Each row below holds a small network's activations on one input, seen along a few directions.
Each table varies a few parts of the input and shows all the possible inputs, shuffled.
Descriptions start from the smaller parts, as in this example, which fits no table here: one of 4 places along a line, together with either a single point or one of 9 places along a line or (one of 3 separate values, together with one of 8 places around a ring).
Shared parts are said once, and a part with two or three values counts as separate values.
In the rows, zero is written as 128.

Table:
R1: [ 79 124 163 154  86  90 166  57 100 162 137 115  92 142 140]
R2: [167 177  59  79 200 176 125 118 210  99 116 148 178 131 149]
R3: [102 176 177 161 119 111 112 134 104 175 103 156  49 117  91]
R4: [ 90 145 165 157 113  81 158  38 112 158 127 128  84 145 144]
R5: [129 107 121 145  92  66  92 132 134 136 152  77 179 160 163]
R6: [131  98 122 152  85  72  79 156 119 129 153  76 170 149 150]
R7: [138 109 135 154  94  84  69 189 118 132 148  85 159 146 142]
R8: [159 154 137 153 116  91  43 200 131 140 121  97 134 135 116]
R9: [ 90 131  83  80 156 202 219  53 145 111 131 162 113 115 155]
R10: [146 146 132  88 187 198 178 110 135 109  97 207  90  87  83]
R11: [111 204 175 166 141 103 113 112 106 172  98 166  48 119  91]
R12: [200  90 106  90 171 162 110 192 152  75 114 149 185 125 100]
R13: [115 171  97  82 188 207 193  66 158 120 109 188  93 107 120]
R14: [138 132 123 149  98  59 101 108 151 143 146  80 178 161 172]
R15: [ 71 100 161 150  80  96 158  81  84 157 144 110  94 142 132]
R16: [145  84 146  93 161 195 182 136 100  98 107 187  97 102  71]
R17: [115  55 132  97 130 201 211 123  94  89 141 157 117  92 107]
R18: [144 139  46  76 168 171 154 104 195  90 138 123 197 139 185]
R19: [ 80 103 175 159  82 115 134 136  69 154 141 116  76 127 114]
R20: [ 90 121 176 161  84 123 114 147  69 156 127 123  63 117  98]
R21: [ 73  91 163 158  74 103 145 104  70 150 145 108  85 130 121]
R22: [ 87  73  94  88 128 207 230  79 114 105 142 135 131 104 147]
R23: [158 181 136 156 130  81  45 189 155 152 111 121 134 137 118]
R24: [172  61  93  93 141 167 142 177 144  69 148 122 202 116 136]
R25: [149 153 124 152 125  51  93  89 163 138 136  91 172 163 175]
R26: [144  80  56  85 140 174 164 130 164  86 149  98 215 128 177]
R27: [147 127 135 157  97  92  48 201 120 132 133  89 148 138 126]
R28: [166 209 134 162 152  73  48 165 156 150 107 130 132 139 119]
R29: [102 149 179 158 105 122 109 146  80 164 114 131  49 115  88]
R30: [199 151  94  85 198 166 106 164 187  86 104 167 177 111 111]
Q: What do these inputs look like to the network?
A: one of 2 separate values, together with either one of 6 places around a ring or one of 9 places along a line
Q: Changing only the choice among 2 separate values turns R20 into R27. The same change can be made to R9. Which row results?
A: R18
Q: Which other rows does R1 become when the place on the line of 9 takes its other values? List them by row number.
A: R3, R4, R11, R15, R19, R20, R21, R29
Q: Start at R16 and move only the place on the ring of 6, one step at a time. The first step leads to R17. Which rows follow, in order?
A: R22, R9, R13, R10
Q: Which other rows does R1 become when the choice among 2 separate values takes its other values? List them by row number.
A: R14

Table:
R31: [ 76 164 167 180  80 111 147 123  95 187 133 112  72 100 140]
R32: [142 160  97  90 175 152 141 124 181 125 111 175 150 131 124]
R33: [128 144 167 165 110  64  42 172 104 149 121 119  95 163  98]
R34: [114 137  88 102 146 145 160  71 159 114 140 127 147 141 168]
R35: [117 107 159 171  82  44  70 143  98 144 150  86 134 172 134]
R36: [148  64 103  90 126 151 136 142 137  97 134 112 176 146 132]
R37: [ 87 143 166 154  85  90  76 163  95 180 115 130  69 149  91]
R38: [182 169 157 189 121  52  68 145 134 134 129  88 152 114 149]
R39: [122 149  94  97 164 184 124 110 130 110 115 133  99 132 120]
R40: [148  87  94  90 134 133 152 134 169 114 131 137 196 146 141]
R41: [160 104 108  84 155 172 114 168 142 104 112 141 143 134  98]
R42: [ 75 104 158 159  57  67 102 135  90 173 144  96 108 158 126]
R43: [130 138 169 194  91  64  72 186  92 143 148 101 122 120 133]
R44: [126 173  94  96 171 167 138  95 162 119 116 156 115 130 133]
R45: [135 109 174 112 161 154 186  77  98 116 104 194  75 112  72]
R46: [124  71 171 116 136 131 210  50  93 106 125 169 102 120 104]
R47: [127 168  94 123 154 165 163 110 154 112 140 140 139  94 165]
R48: [130 122  91  96 150 130 164  99 178 120 134 146 184 143 160]
R49: [124 142  95 125 147 183 149 126 120 100 139 116 122  95 152]
R50: [134 109 105 118 132 187 139 158 116  95 140 112 135  91 132]
R51: [ 90 135 169 183  66  88 105 178  85 173 144 112  97 108 126]
R52: [137 100 178 139 146 151 213  90  90 107 126 180  94  77 100]
R53: [163  98 112 113 136 169 139 183 131  96 134 125 168  98 129]
R54: [131 115 102  89 151 189 113 141 126 105 117 129 110 128 100]
R55: [ 63 134 156 156  73  89 143  81 102 185 134  98  83 150 139]
R56: [162 121 103 113 143 153 156 176 163 111 130 149 185  97 137]
R57: [110 110  88 103 137 163 146  86 126 102 138 103 130 144 155]
R58: [168 140 150 166 112  35  67 103 138 137 131  75 164 164 149]
R59: [144 154  98 117 158 150 168 140 172 118 134 160 174  96 157]
R60: [119  76  97  96 122 168 135 117 121  97 139 100 142 140 135]
R61: [160 127 101  84 162 155 129 160 174 119 107 166 161 134 105]
R62: [ 74 172 162 152  99 114 119 107 105 192 104 130  48 141 105]
R63: [179 176 157 161 140  53  40 129 145 141 104 106 129 154 115]
Q: Changing only one part turns R51 into R37. The same change can be made to R43. Which row results?
A: R33
Q: What do these inputs look like to the network?
A: one of 3 separate values, together with either a single point or one of 4 places along a line or one of 6 places around a ring
Q: Start at R55 and move only the place on the line of 4, one step at a time. The first step leads to R42. Which rows follow, in order?
A: R35, R58

Table:
R64: [113 120  68 105 123 141 130  93 162 116 145  79 178 157 183]
R65: [123  48  96  95 101 157 143 164 122 100 154  97 180 141 139]
R66: [168 105 132  86 186 156 199  60 158  81 117 195 147 110 109]
R67: [147 176  78 101 162 138  87 156 189 127 111 134 160 142 141]
R68: [113  74 143 152  70 107 120 174  97 131 164  83 158 121 147]
R69: [191  92 123 105 159  91 118 105 157  96 122 138 194 155 123]
R70: [ 64  78 184 165  52  99 136 132  56 165 142 111  71 129 111]
R71: [ 94 212 164 170 118  85  82 124 121 194 110 137  59 142 105]
R72: [105 132  77  83 155 200 216  51 155 110 132 141 130 112 168]
R73: [ 53 158 151 169  76  78 125  64  88 175 143  97  69 152 155]
R74: [136 184  92  80 191 204 173 107 178 121 105 185 118 101 126]
R75: [109  66  98  83 142 216 230 114 112  92 137 161 135  97 123]
R76: [113 146 186 165 101 112  79 168  72 164 105 129  45 112  64]
R77: [102 144 109 160  97  87 110 108 135 144 161  66 151 141 187]
R78: [181 119 165 161 127  44 107 123 132 123 126 118 171 142 130]
R79: [136 125 215 173 113  39 121  84  97 159 111 139  86 158 100]
R80: [167 115 106 102 152 168  82 204 136  93 122 131 140 127 104]
R81: [145 126 112  88 191 227 168 150 124  88 108 184 105  85  90]
R82: [140 199 116 159 130  89  70 167 161 157 120 120 139 128 146]
R83: [159 141 146 157 114 120  65 211 111 126 124 115 125 108 108]
Q: What do these inputs look like to the network?
A: one of 4 places along a line, together with one of 5 separate values
Q: Which other rows does R66 become when the choice among 5 separate values takes its other values? List them by row number.
A: R72, R74, R75, R81
Q: Start at R75 and move only the place on the line of 4, one step at a time. The first step leads to R65. Which rows follow, in order?
A: R68, R70
Q: Which other rows does R79 become when the choice among 5 separate values takes its other values? List them by row number.
A: R70, R71, R73, R76
